Each row below is a small network's average activation on inputs in which a field has the value named, seen along a few directions.
Related values have similar rows: they may be neighbours, one step apart, or belong to one group.
(in the rows, 500 means zero)
Random noise pushes rows far along 11 fixed directions. That doesn't count. These rows show it; they differ only by the noise:
[483 639 453 450 579 539 607 597 434 526 591 411 413 521 480 500 505 591
 354 488 539 524]
[504 489 461 570 517 627 477 570 537 508 470 559 494 477 510 492 495 469
 504 491 414 611]
[530 564 623 321 564 470 425 500 466 546 516 527 548 462 587 472 512 551
 420 507 576 482]
[515 681 871 550 510 561 457 457 519 540 451 529 668 417 422 453 504 355
 485 503 460 502]
[506 653 585 441 471 490 585 468 509 416 519 390 541 509 518 474 487 520
 500 481 516 442]
[505 361 477 438 421 449 428 436 509 421 459 488 597 367 668 435 500 439
 586 488 462 490]
[490 495 514 539 427 400 412 471 447 560 499 502 603 358 512 436 469 407
 504 507 445 481]
[569 554 480 612 566 496 444 561 461 629 507 575 503 381 525 452 444 491
 423 432 501 598]
[562 603 680 481 470 466 546 387 543 460 514 410 564 507 506 543 515 527
 514 439 603 469]
[585 587 346 513 431 315 508 531 534 487 507 466 540 586 476 462 374 535
 507 506 561 328]
[537 614 530 452 646 427 571 589 424 507 562 536 523 542 441 417 373 585
 373 539 548 402]
[504 700 311 489 534 445 534 677 473 470 472 549 515 608 428 344 325 531
 461 596 369 389]
[559 637 585 473 487 454 422 547 536 638 547 522 532 552 425 566 493 503
 403 499 620 424]


Y, 18 values:
y18: [533 528 538 487 483 578 547 434 645 306 352 513 529 664 541 433 495 506
 619 522 509 457]
y10: [477 458 617 465 621 527 712 459 459 318 523 375 457 436 581 473 554 510
 492 414 545 482]
y16: [497 586 548 588 455 491 359 500 519 566 536 657 571 463 440 479 421 430
 529 521 448 454]
y15: [516 387 586 409 546 400 513 436 418 575 724 481 465 280 669 536 457 543
 435 375 662 445]
y11: [476 318 502 393 491 532 406 518 550 473 406 557 502 459 603 491 560 451
 532 523 559 483]
y13: [409 488 398 505 444 503 526 574 536 464 557 559 465 658 293 601 408 526
 529 580 493 321]
y17: [394 668 646 373 456 673 519 436 490 456 624 444 456 500 484 611 560 593
 485 497 465 517]
y6: [552 375 598 519 567 631 576 490 580 395 617 665 461 391 704 567 374 565
 590 395 551 490]
y7: [419 443 388 510 418 588 542 558 556 417 382 365 470 540 547 488 630 384
 598 500 405 528]
y3: [646 626 592 423 541 532 511 464 648 316 362 547 581 603 636 416 387 574
 628 469 513 457]
y4: [582 401 402 494 536 564 473 506 615 453 335 494 428 615 620 542 605 509
 574 416 597 618]
y1: [511 481 441 423 437 421 439 636 547 551 421 427 508 402 682 403 618 302
 441 472 553 362]
y5: [597 386 618 487 614 588 573 478 602 299 330 582 552 626 577 403 487 513
 612 501 580 498]
y8: [478 580 401 485 493 531 605 478 487 407 432 479 464 497 591 441 480 503
 577 513 346 538]
y14: [443 577 323 527 519 490 497 546 430 431 425 502 492 510 486 326 446 517
 534 589 339 521]
y9: [592 446 468 537 495 462 374 485 521 506 397 629 542 464 574 401 418 466
 577 486 414 547]
y2: [570 386 476 629 575 542 550 534 508 437 535 670 490 531 446 480 354 510
 578 477 426 523]
y12: [464 495 327 497 558 515 642 575 470 549 623 450 321 561 443 602 523 634
 427 488 540 478]
The values of Y form a ring.
Q: List every value one step from y8, in the order listed.
A: y6, y12
Q: List every value one step from y18, in the order listed.
A: y5, y14
Q: List every value one step from y9, in the order listed.
A: y3, y2
Q: List every value one step from y4, in the order listed.
A: y13, y7
Q: How many steps from neighbour to neighbour lead from y10 to y17, at the fewest?
A: 9

L, 18 values:
l5: [570 543 611 468 500 673 445 497 609 591 515 482 430 549 537 686 622 581
 434 385 611 709]
l17: [502 500 395 476 386 429 509 553 497 579 506 358 480 494 482 501 529 366
 421 543 492 410]
l4: [548 515 273 419 426 465 423 509 638 483 405 555 421 681 590 603 533 564
 613 470 536 487]
l9: [526 489 285 541 391 477 376 578 656 687 480 533 380 654 473 706 604 548
 500 485 567 503]
l10: [487 572 449 414 663 585 494 692 373 525 511 646 422 444 562 382 440 553
 386 498 491 534]
l13: [575 532 833 404 471 631 465 334 520 455 483 352 544 243 785 530 672 460
 528 310 555 675]
l12: [420 463 538 270 591 355 502 350 336 521 656 450 450 622 393 581 516 777
 375 652 681 441]
l3: [581 631 532 406 429 273 414 341 469 537 502 565 543 447 592 442 414 587
 568 490 470 483]
l8: [480 266 324 622 571 525 601 474 463 348 563 518 491 523 453 547 387 620
 563 517 427 586]
l6: [410 713 665 466 522 505 396 303 390 504 401 554 590 519 344 440 508 593
 536 591 294 684]
l7: [518 561 448 327 503 390 321 685 581 586 344 643 576 665 426 448 446 439
 500 645 524 256]
l15: [510 401 523 592 460 585 631 486 576 393 610 435 486 583 428 609 473 495
 599 469 477 501]
l1: [542 624 554 529 696 672 551 667 511 516 347 553 420 649 477 374 522 493
 379 509 530 599]
l16: [481 517 538 443 557 541 548 514 444 582 550 498 431 395 574 533 561 525
 437 472 531 532]
l14: [484 349 480 495 482 378 417 296 422 579 455 478 574 606 337 555 590 595
 512 630 481 635]
l11: [656 566 474 566 478 253 439 352 500 607 430 466 526 537 525 464 478 615
 510 403 740 506]
l18: [530 447 450 471 640 466 483 526 418 602 641 647 423 421 601 500 408 617
 434 475 527 486]
l2: [406 288 131 577 554 517 234 705 376 780 604 809 365 318 485 485 456 513
 423 491 378 637]
The values of L form a ring.
Q: Going along L from l1 by way of its neighbour l10, in what order are l17, l4, l13, l7, l14, l2 met?
A: l2, l7, l4, l17, l13, l14
Q: List every value one step from l18, in the order listed.
A: l3, l16
Q: List every value one step from l12, in the order listed.
A: l6, l11
Q: How many steps from neighbour to neighbour lead from l9 to l8, at the fewest?
A: 8
